-249; 140; -10; 548; -19; -411; 852; -412; 563; 2  Q851
-250; 221; -18; -250; 805; 518; -413; -578; 105; 1  Q615
44; 13; -18; -250; 1; 14; -251; -578; 105; -411  Q703
common Q851 Q703:   -411
where: 221  Q615, 1
where: 13  Q703, 1
where: 563  Q851, 8
q: -250; 221; -18; -250; 805; 518; -413; -578; 105; 1  Q615
q: -18; -250; 805; 518; -413; -578; 105; 1  Q615

814; 819; 750; 755; 395; -23; 133; -692; -850; -80; 10; 146; 37; 337; 133; -290; -702 : Q768
390; -95; 646; 854; -6; 133; 814; 819; 749; 755; 395; -23; 502; 62; 56; -93; 401 : Q112
-236; -96; 177; 444; 29; -305; -102; -145; -282; 353; 239; 145; 330; 401; 311; -224; -321 : Q23
390; -95; 646; 854; -6; 133; 814; 819; 749; 755; 395; -23; 502; 30; 56; -93; 401 : Q330
35; 107; -274; -554; 1; 132; -130; -107; -14; -452; -278; -1; -369; -153; -125; 127; 81 : Q582
104; 31; -267; -604; -67; 174; -30; -4; 90; -487; -325; -223; -448; -575; -446; 137; 156 : Q630
-142; 294; -256; -274; 117; 3; -362; -358; -306; -254; -109; 275; -126; 381; 281; 249; -136 : Q102
q: 390; -95; 646; 854; -6; 133; 814; 819; 749; 755; 395; -23; 502; 62; 56; -93; 401  Q112
common Q23 Q330:   401
where: -130  Q582, 6
q: -6; 133; 814; 819; 749; 755; 395; -23; 502; 62; 56; -93  Q112
q: 390; -95; 646; 854; -6; 133; 814; 819; 749; 755; 395; -23; 502; 30; 56; -93; 401  Q330

-227; -104; -212; -117; 278 : Q419
-103; -104; 248; -117; 279 : Q502
215; -598; -212; -104; -270 : Q136
205; -388; 183; 428; 294 : Q157
202; -664; -211; 129; -300 : Q720
114; -388; 162; 337; 278 : Q371
-116; -423; 175; 278; -388 : Q499
where: -598  Q136, 1
where: -211  Q720, 2
q: 114; -388; 162; 337; 278  Q371
q: 202; -664; -211; 129; -300  Q720
common Q371 Q157:   -388
common Q136 Q502:   -104

274; 247; -126; 649; 227 -> Q889
18; 453; 661; 7; 71 -> Q77
-113; -216; 19; 304; -195 -> Q332
25; -204; -668; -212; 380 -> Q726
-83; -140; -668; -59; 428 -> Q39
252; 305; 265; -480; -350 -> Q669
441; -18; -318; 685; -263 -> Q680
19; -321; -743; -102; -282 -> Q317
q: 274; 247; -126; 649; 227  Q889
common Q332 Q317:   19

441; 143; 627; 426; -614; -824; 292; 271  Q268
-824; 271; 511; 298; -499; -772; 173; -3  Q464
-48; -366; -415; 272; 425; -823; -7; 115  Q292
q: 298; -499  Q464
q: -48; -366; -415; 272; 425; -823; -7; 115  Q292

58; -126; 82; 8; 44; -141; -79; -186; 142; -91; 130; -218; 200; -102; 94 : Q94
32; -233; -4; 109; -367; 142; -79; 391; 102; 39; -69; -97; 16; 241; 115 : Q451
37; -30; -4; -27; 120; -77; 44; -50; -39; -85; 98; 370; 16; 157; -34 : Q556
113; -126; 158; 8; 44; -246; -79; -295; 200; -135; 231; -283; 317; -102; 157 : Q422
37; -126; -4; -124; 44; -115; -79; -50; -62; 100; 107; 126; 111; -102; -34 : Q436
37; 492; -106; 63; 161; 136; 206; -50; 17; -397; -239; -97; -368; -102; -176 : Q208
-41; -126; -4; -61; 1; 10; -79; -50; -109; 331; 98; -97; 16; -121; -34 : Q746
-210; -126; -4; -227; -160; 127; -199; -37; -312; 788; 98; -97; 16; -292; -34 : Q36
113; -126; 158; 8; 44; -246; -79; -295; 200; -135; 231; -283; 317; -102; -93 : Q913
58; -126; 82; 8; 44; -141; -79; -186; 142; -91; 130; -218; 200; -102; -34 : Q930
-49; -39; -85; 8; 44; -134; -79; -123; 20; -85; 106; -97; 165; -102; 29 : Q590
37; -126; 53; 8; 44; -134; -79; -127; 22; -85; 106; -97; 163; -102; 27 : Q865
where: -227  Q36, 3
q: -50; -39; -85  Q556

-239; -23; -2; -139; 17 : Q511
-693; 48; 10; -119; 79 : Q89
-118; -119; 10; -119; 79 : Q154
787; 48; -9; 166; -19 : Q677
q: 787; 48; -9; 166; -19  Q677
common Q677 Q89:   48

